These are the activations of a small neural network, seen along a few directions. Each row is one input.
In each table, some parts of the input vary, and every possible input appears once, in random order.
Descriptions start from the smaller parts, as in this example, which fits no table here: line(4) and (point or line(9) or (values(3) and ring(8))).
Shared parts are said once, and a part with two or three values counts as separate values.

Other details of the inputs shift rows strongly along two fixed directions, in all tables alike. That doesn't count.

Rows:
row 1: [ 1.04  1.26  1.33 -1.93  3.15 -0.42 -2.32 -3.49  2.81  0.42  0.80  0.41
 -4.56]
row 2: [ 1.41 -3.21 -1.03 -1.90  0.88 -3.01 -0.87 -3.50  7.29  0.05  1.96 -2.36
 -7.50]
row 3: [ 0.40  3.06  1.75 -3.30  2.34  1.54 -1.15 -0.40  2.34  0.97  3.13  2.03
 -2.68]
row 4: [ 3.39 -3.38 -0.58  2.18 -3.24 -0.56 -1.17  1.55  0.76 -4.30 -1.90 -5.79
 -3.47]
row 5: [-2.52 -0.99  0.00  3.36 -2.31 -1.55 -0.60  0.09 -2.86 -1.40 -2.14 -1.83
  2.75]
row 6: [-1.63 -2.46 -1.95  1.76 -1.45 -2.75  2.45  1.12 -1.77  0.50 -2.37 -0.46
  2.70]
row 7: [-1.92 -0.35 -0.10  2.32 -2.31 -1.66  0.15 -0.08 -3.50 -0.80 -1.70 -1.74
  3.20]
row 8: [-0.51  1.64 -0.27 -1.50  1.56  2.39  1.30  1.21 -2.46  2.48  1.94  5.25
  3.46]
row 9: [-2.44  5.07  0.72 -0.01  1.44  3.79 -1.22  0.56 -3.03  1.78  1.46  4.30
  3.40]
row 10: [-1.54  4.70  0.81 -0.92  1.33  2.52 -0.78 -0.33 -2.42  1.87  1.53  3.02
  2.00]
row 11: [-1.72 -2.81 -1.76  2.24 -1.86 -1.78  2.41  1.03 -1.42  0.79 -1.47 -1.34
  2.88]
row 12: [-0.43  2.13  0.53 -0.75  1.90 -0.02 -0.01 -1.08 -1.54  0.65 -0.24  0.91
  1.25]
row 13: [-0.65 -3.21 -1.25  1.51 -2.23 -3.17  0.29 -0.48  0.23 -0.39 -0.36 -2.00
 -0.79]
row 14: [ 4.37  6.52  1.09 -3.15  3.20  8.20 -2.95  2.10  2.24  0.75  4.46  4.38
 -3.85]
row 15: [ 6.04  1.43  1.05 -3.32  2.96  2.08 -2.99 -0.33  4.70 -0.82  1.20 -0.80
 -6.49]
row 16: [-1.77 -2.85 -1.62  1.24 -2.36 -1.57  2.20  1.13 -1.37 -0.17 -1.85  0.82
  3.02]
row 17: [-1.00 -3.13  0.06  2.68 -1.47 -2.49 -0.34 -2.78  0.93 -0.70 -2.72 -4.44
 -1.64]
row 18: [-4.30 -0.36 -2.68  2.75 -3.17 -0.32  2.59  3.69 -3.20  0.03 -1.81  1.49
  6.34]
row 19: [-1.47  3.30 -1.03 -1.23  1.31  2.84  0.51  1.59 -1.74  2.76  2.77  5.02
  2.65]
row 20: [-2.56  2.01  0.70  1.08 -1.10  0.97  1.91  4.97 -5.27 -0.70  1.02  2.26
  8.42]
row 21: [ 0.50 -3.24  0.82 -0.11 -0.59 -3.00  0.59 -1.60  3.27 -1.09 -0.64 -4.43
 -3.04]
row 22: [-0.20  1.45 -0.96 -1.77  1.18  0.55 -0.83  0.63  1.93  0.36  4.46  3.07
 -0.59]
row 23: [-0.22  2.02  1.38 -0.90  2.25  2.11 -1.05 -1.70 -1.14  0.94  0.67  2.87
  0.35]
row 24: [-3.13  1.11 -2.24  1.26 -0.65  0.32  3.22  4.55 -3.77  0.69 -0.52  3.93
  8.12]
row 25: [ 0.23 -3.50  0.43  0.95 -1.50 -3.45 -0.04 -4.03 -0.17 -0.74 -3.56 -3.78
 -2.64]
row 26: [ 1.13 -5.17  1.37 -0.54 -1.32 -4.55  0.42 -3.11  3.12 -1.74 -2.82 -4.72
 -4.99]
row 27: [-0.47 -2.76 -0.04  1.81 -1.49 -3.13  0.29 -2.96  0.36 -0.42 -2.58 -4.74
 -1.56]
row 28: [ 2.24 -2.75 -0.56  3.87 -3.77  0.55  0.88  2.83  0.03 -2.36 -3.89 -5.61
  0.74]
row 29: [ 6.81  2.29  2.54 -4.14  3.85  5.30 -2.87 -1.37  4.04  0.04  2.87  2.37
 -6.76]
row 30: [ 0.94  2.18  1.47 -3.53  3.46  0.25 -0.04  0.18  1.58  0.55  2.29  1.89
 -0.74]
Each input here is: values(5) and (point or line(5)).
- Changing only the values(5) part turns row 14 into row 28. The same change can be made to row 18. Which row results? => row 2
- Change only the line(5) part in row 20. List by row number the other rows that result. => row 5, row 7, row 13, row 22
- Change only the line(5) part in row 26. List by row number the other rows that result. => row 8, row 16, row 23, row 25
- Which other rows agree with row 15 in the values(5) part? List them by row number. => row 1, row 6, row 12, row 24, row 30

Rows:
row 31: [-0.41 -4.10 -1.24  2.32 -3.33 -2.43  2.07  2.12 -0.66 -1.94 -2.94 -2.64
  1.73]
row 32: [-0.72 -3.24 -1.52  2.57 -3.07 -2.62  1.74  2.06 -0.58 -1.64 -3.09 -3.29
  1.78]
row 33: [-0.41 -3.54 -0.62  0.57 -1.52 -4.47 -1.96 -5.01  3.41 -0.90 -0.82 -4.11
 -6.62]
row 34: [ 0.66  3.59  2.13 -3.67  4.27  1.40 -1.96 -2.50  0.93  1.56  3.87  3.37
 -1.92]
row 35: [-2.22  4.38  0.29  0.39  0.25  3.20  1.03  4.79 -4.98  0.36  2.17  4.09
  7.93]
row 36: [ 2.54 -2.84 -0.32  3.66 -3.77  0.69  0.50  2.80 -1.92 -3.03 -4.20 -4.67
  1.05]
row 37: [-1.48 -3.24 -0.62  2.07 -1.88 -3.47  2.14 -0.31 -1.69 -0.59 -4.24 -2.81
  2.11]
row 38: [-2.48 -3.15 -2.18  3.12 -3.14 -3.06  1.49 -0.07 -1.21 -0.24 -3.31 -2.23
  1.43]
row 39: [ 1.36 -4.91  0.29 -0.67 -0.65 -4.58  0.15 -3.91  3.55 -0.81 -2.41 -3.83
 -5.57]
row 40: [ 1.89  4.03  1.20 -3.96  3.98  3.14 -1.82 -0.22  3.42  1.38  5.49  2.98
 -2.92]
row 41: [ 2.46 -0.53  0.05 -3.97  2.80 -0.58 -2.58 -4.76  6.60  1.45  3.69  1.04
 -9.35]
row 42: [-3.54  3.78 -0.71  1.01  0.35  2.98  1.18  2.57 -4.30  2.15  1.57  4.70
  7.09]
row 43: [-2.59  3.99  0.89 -0.07  1.78  2.85  1.84  2.54 -4.96  1.93  0.85  4.48
  8.00]
row 44: [ 4.94  5.79  2.37 -3.38  3.95  6.95 -3.82 -0.07  2.36  0.31  3.37  2.93
 -4.74]
- Describe the family of inputs behind these rows. => values(2) or (values(3) and line(4))
- What sort of input is row 44? => values(2)
- Change only the values(3) part in row 39. List by row number the other rows that result. => row 31, row 41
